A small network was shown many inputs. Here are its activations along a few directions, one row for each input.
In each table, some parts of the input vary, and every possible input appears once, in random order.
A made-up example of a description, with smaller parts first: one of 2 separate values, together with either a single point or one of 11 places around a ring or (one of 5 places around a ring, together with one of 6 places along a line).
Shared parts are said once, and a part with two or three values counts as separate values.
In the rows, zero is written as 128.

Other details of the inputs vary at random and push rows far along two fixed directions, the same in every table; ignore that.

Table:
r1: [105 176 134 189 166 100  96  94 124 186 140 171  79 143]
r2: [140  97  78  74 143 114 152 119 126 107 139 106 129 108]
r3: [141  98  71  75 164  99 145 112 124 127 118 123 117  90]
r4: [145 104 187  94  55 183 153 179 144  58 133  68 197 130]
r5: [137 142 196 113  99 142 119 164 151  96 136  83 164 113]
r6: [136  97  63  76 160  93 149 106 124 120 126 118 111 105]
r7: [114 165 246 218  46 187 115 168 131 119 104 140 174 194]
r8: [143  91  85  78 144 132 151 124 126 108 146 106 134  98]
r9: [124 160 112 192 133 131 110  98 112 162 130 181 112 166]
r10: [125 137 120  92 144 108 104 140 141 127 130 116 111  98]
r11: [118 186 157 202 149 117  85 111 129 179 137 170 103 149]
r12: [102 146 111 196 160 115 120  94 109 188 121 181  86 158]
r13: [139  99  66  77 159  96 146 107 124 120 126 121 115 102]
r14: [109 184 162 199 145 115  92 109 129 176 137 166  98 152]
r15: [120 138 123  96 144 107 104 137 139 128 131 118 106 103]
r16: [138  92  75  81 171 111 149 118 122 129 130 118 118  83]
r17: [102 142 106 198 158 121 122  94 109 191 134 180  83 160]
r18: [136  89  98  84 142 131 155 133 128 116 139 101 132  94]
r19: [114 159 240 218  45 193 118 167 131 122 118 137 171 195]
r20: [146 102  62  78 161  99 141 107 123 120 127 126 121  95]
r21: [129 134 123  88 144 110 102 145 142 122 130 116 119  96]
r22: [121 161  94 190 150 108 110  86 113 177 117 193  94 160]
r23: [137  96  81  76 139 113 154 120 126 107 139 104 126 113]
r24: [114 155 106 190 156 108 111  90 111 183 110 190  90 158]
r25: [141 101 192  94  55 180 154 181 142  58 133  67 194 135]
r26: [122 160 113 191 129 131 114  99 116 161 129 178 111 169]
r27: [145 102  99  80 143 115 142 127 126 112 116 115 137  96]
r28: [102 193 223 199  74 152  77 158 138 136 114 147 129 177]
r29: [139  87  73  81 167 120 152 119 122 127 142 113 118  84]
r30: [131  89  87  79 142 123 157 123 126 114 147 102 124 110]
r31: [139 109 208  97  52 164 148 182 144  58 102  73 195 137]
r32: [142 107 206 102  58 177 151 188 145  63 113  71 199 124]
Description of these inputs: one of 4 places along a line, together with either one of 2 separate values or one of 6 places around a ring.
The inputs of r26 and r2 match in every part but the place on the line of 4. If r22 is changed in the same way as r26 into r2, which row does it become?
Answer: r13
Which other rows does r14 become when the choice among 2 separate values takes its other values? List them by row number.
Answer: r15
A walk changes only the place on the line of 4. It starts at r16 and steps to r32. List the rest of the walk in order.
Answer: r7, r12

Table:
r33: [116 136  58 172 185  99 129  71 104 195 124 191  72 131]
r34: [139 111 184 133  86 171 150 159 129  98 117 105 178 141]
r35: [110 181 188 207 117 132  86 132 132 164 128 158 115 166]
r36: [131 116 136 135 102 141 140 140 126 114 108 127 149 144]
r37: [128 126  87  82 177  91 120 115 131 135 137 116  94  79]
r38: [134 117  95  67 167  93 130 123 137 119 136  98 109  75]
r39: [131 119  64 148 179 102 134  83 104 168 119 178  97 130]
r40: [139 108 152  99  74 154 146 156 131  73 127  94 171 147]
r41: [130  83  53  78 165  97 155 101 113 124 122 126 109 109]
r42: [120 177 148 233 119 150 106  95 112 171 132 193 117 182]
r43: [127 127 139 131  97 146 139 127 125 107 136 122 138 149]
r44: [137  68  76  40 144 112 173 121 125  91 129  86 128  83]
r45: [111 201 172 225 122 123  75 112 128 182 114 188 103 183]
r46: [117 117  75 149 171 112 139  98 114 172 128 160  90 132]
r47: [120 137  85 103 184  90 110 109 128 152 137 136  82  87]
r48: [114 120 138 154 117 142 140 125 118 138 122 138 126 159]
r49: [126 134  67 151 166 111 128  86 114 168 140 166  92 127]
r50: [125 131 182 170  82 168 136 154 128 123 113 127 162 160]
r51: [163  71  80  33 138 124 163 136 132  72 139  79 161  79]
r52: [124 148 149 193 118 145 127 109 113 153 116 170 127 158]
r53: [138 110 148 122  93 147 145 150 127 101 107 115 165 136]
r54: [118 143 114 135 168 100 103 116 128 162 139 141  90 112]
r55: [132 142 169 104 102 134 106 159 146 104 120 106 146 119]
r56: [132 132  99  94 167  85 120 111 137 138 132 124 109 104]
r57: [128 114 119  77 154 108 118 141 139 121 142  99 115  82]
r58: [109 200 169 221 122 126  72 116 127 181 115 188 100 179]
r59: [134 138 124 159 112 139 124 125 122 133 124 149 138 154]
r60: [123 148 161 117 113 131 100 151 142 121 121 124 133 123]
r61: [128 118 173 127  73 168 144 158 133  90 136  98 167 159]
r62: [120 142 199 125  93 149 104 173 145 106 131 103 150 122]
r63: [129 122 139 138 106 151 139 141 130 120 135 118 143 146]
r64: [138 120 141 123  88 150 137 150 133  96 124 113 160 145]
r65: [132 126 188  98 101 130 127 166 151  91 136  76 163 113]
r66: [141  91  57  84 180 114 151 101 118 136 151 121 115  95]
r67: [123 145 199 111  87 152 111 174 147  89 123  94 156 114]
r68: [131 129 137 136  99 148 138 134 131 113 132 122 142 140]
r69: [121 114  55 130 177 100 143  86 113 166 127 160  83 114]
r70: [143  85  95  69 136 133 158 138 132 102 143  89 146  96]
r71: [129 146 177 116 109 125 123 150 146 102 128  97 149 118]
The inputs of r36 and r46 match in every part but one. If r41 is changed in the same way as r36 into r46, which row does it become?
Answer: r48
What do these inputs look like to the network?
Answer: one of 3 separate values, together with either one of 5 places along a line or (one of 2 separate values, together with one of 4 places along a line)
Which other rows does r34 become when the choice among 2 separate values takes its other values? List them by row number.
Answer: r66
Which other rows does r65 become when the place on the line of 5 takes its other values? List them by row number.
Answer: r35, r54, r57, r62
Which other rows does r52 become when the choice among 2 separate values takes its other values? List them by row number.
Answer: r42
